Each row below holds a small network's activations on one input, seen along a few directions.
Each table varies a few parts of the input and shows all the possible inputs, shuffled.
A made-up example of a description, with smaller parts first: ring(8) and (point or ring(9) or (values(3) and line(4))).
Shared parts are said once, and a part with two or three values counts as separate values.
(in the rows, 128 means zero)

Table:
row 1: [126 135 136 146 120 106 125 126 131 100 141 129 139 144 122 151 137 111
 117]
row 2: [139 127 138 147 144 134 101 132 154 132 134 126 127 131 102 144 120 123
 123]
row 3: [129 135 156 155 131 126 108 122 126 132 135 112 144 127 131 133 122 131
 116]
row 4: [128 112 124 154 116 126 129 134 135 110 138 142 132 134 111 156 120 123
 140]
row 5: [135 122 116 126 190 141 157 137  57  98  81 194 105 143 155  45 120 117
 137]
row 6: [137 146  86 111  84 132 126 134 114 124 140 104 139 133 128 128 142 135
 136]
row 7: [136 126 114 135 116 136 138 126 136 124 149 140 127 128 121 159 140 127
 133]
row 8: [146 120 144  93 197 123 156 143  77 111  72 176  86 132 157  48 102 127
 148]
row 9: [128 120 116 114  96 139 146 119 147 147 138 104 119 123 123 135 127 130
 128]
row 10: [140 121 127 125 141 132 118 117 143 147 144 106 126 116 120 147 138 130
 137]
row 11: [110 135 108 130 110 139 122 133 123 157 143  90 125 131 123 123 142 157
 114]
row 12: [128 116 155 117 119 123 119 128 139 133 144 135 122 118 112 152 109 122
 128]
row 13: [113 132 159 132 115 127 132 125 130 125 133 129 142 124 122 146 104 125
 109]
row 14: [137 122 139 133 203 147 152 133  59 123  63 175 109 127 143  39 117 146
 137]
row 15: [119 137 127 149 111 101 115 136 139 111 112 138 147 124 146 150 137 114
 135]
row 16: [137 119 114 120 124 140 125 118 152 145 134  94 136 143 121 134 150 136
 126]
row 17: [131 125 128 101 124 128 135 113 147 142 151 120 117 110 123 151 120 118
 138]
row 18: [108 144 151 126 119 102 121 132 160 129 120 138 143 117 134 143 126 121
 121]
row 19: [132 113 101 114 100 146 135 127 130 117 142 112 150 132 127 143 156 127
 133]
row 20: [123 146 144 152 136  97  92 123 162 133 127 122 132 125 135 131 143 117
 118]
row 21: [105 135 108 107  91 144 135 131 129 146 149 104 121 128 133 128 119 150
 114]
The inputs of row 18 and row 15 match in every part but one. If row 12 is changed in the same way as row 18 into row 15, which row does it become?
> row 4
What is each input in this table made of?
> values(3) and (point or line(6))
Start at row 20 and move only the line(6) part, one step at a time. The first step leads to row 3. Which rows follow, in order?
> row 2, row 10, row 16, row 11
Which other rows does row 11 become when the values(3) part takes its other values? List them by row number.
> row 6, row 21

Table:
row 22: [118 128 128 106 175 144 156 131 105 176  99 126  82 139 146  57 129 163
 127]
row 23: [134 135 240 193 197  64  91 106 129  92  56 227 169 108 149 110  65  94
 120]
row 24: [126 147 138 138 179 115 104 153  65 105  81 155 111 153 152  72 155 145
 135]
row 25: [116 101 150  94 154 151 189 143  96  98 118 176  83 140 124  94  84 108
 129]
row 26: [153 102 101  98 201 176 154 116 102 152  90 123  68 115 150  82 125 150
 143]
row 27: [128 158 118 164  87 122  92 156 146 120 150  85 152 142 132 163 181 122
 109]
row 28: [174  87 144  87 191 158 152 124  93 123 104 149  81 107 118  91  98 135
 135]
row 29: [115 143 226 210  95  59  62  90 197 118 135 142 218  99 105 202  83  86
 100]
row 30: [117 134  99 107  75 129 123 127 171 186 150  62 116 105 133 138 163 151
 112]
row 31: [142 100 116 103 107 148 119 108 173 144 185  77 140 111  76 191 105 139
 129]
row 32: [122 143 115 116 143 137 179 130  74  89 122 201 114 148 152  97 110 113
 158]
row 33: [135 105  86 118  98 162 116 101 178 169 161  60 113 106 113 174 142 150
 127]
row 34: [107 116 121 106  54 144 154 131 176 119 182 102 132 132  94 188 104 107
 121]
row 35: [119 141  81 158  65 120 100 128 136 111 171 109 183 142 111 187 174 117
 148]
row 36: [139 141 123 103 178 106 128 145  83 139  69 136 108 142 158  42 131 150
 100]
row 37: [112 144 102 125  57 133 151 133 159 104 186 129 156 127 124 186 143 101
 154]
row 38: [136 127 114 151 167 134 137 144  52  99 100 186 129 156 142  85 152 122
 162]
row 39: [113 152 105 128  82 101  96 138 169 159 144  58 146 132 125 146 161 151
  95]
What is each input in this table made of?
> values(2) and (point or ring(8))
Which other rows agree with row 24 in the values(2) part? List them by row number.
> row 22, row 23, row 25, row 26, row 28, row 32, row 36, row 38

Table:
row 40: [112 149 154 169  43 109 111 117 201 152 185  76 167 103  97 220 139 112
  95]
row 41: [131 119  21  44  77 190 143 152 123 175 153  35  63 126 150 107 175 159
 124]
row 42: [181  87 176 121 213 135 122 103 110 150  80 126 108 100 101  89  92 142
 104]
row 43: [120 123  12  66 104 202 148 146 120 183 179  35  77 145 138 112 193 175
 136]
row 44: [112 136 136 180  60 107  92 101 205 159 175  84 185  96  96 220 152 120
 117]
row 45: [155 134 114 163 202 131 103 168  23  63  77 212 121 168 149  72 153 135
 172]
row 46: [106 164 159 145 184  72 112 144 102 140  52 160 130 145 180  48 133 143
 114]
row 47: [121 126 158 131 167  93 109 104 110 186  68 136 140 114 136  50 105 143
  95]
row 48: [139 150 155 167 193  91 107 184  62  71  46 193 124 189 169  53 146 132
 143]
row 49: [131 127 126 127 161 147 179 113  56  82 113 220 129 133 155  89 112  89
 179]
row 50: [112 141 128 145  48 103  96 116 191 112 179  92 173 125  92 221 120 119
 111]
row 51: [139  94 170  82 191 149 164 136 100 113 112 159  64 108 109 107  66 135
 128]
row 52: [102 145 130 117  51  95 127 130 182 101 198  84 165 117  92 219 118 107
  90]
row 53: [157 126 126 164  72 128 101  95 217 131 183  94 188 121 105 212 150 118
 132]
row 54: [103 100 155 100 151 168 207 109 119 102 118 212  87 129 152 101  66  92
 182]
What is each input in this table made of?
> values(2) or line(5) or ring(8)
List by row number the other inputs of the same sort as row 48.
> row 42, row 45, row 46, row 47, row 49, row 51, row 54
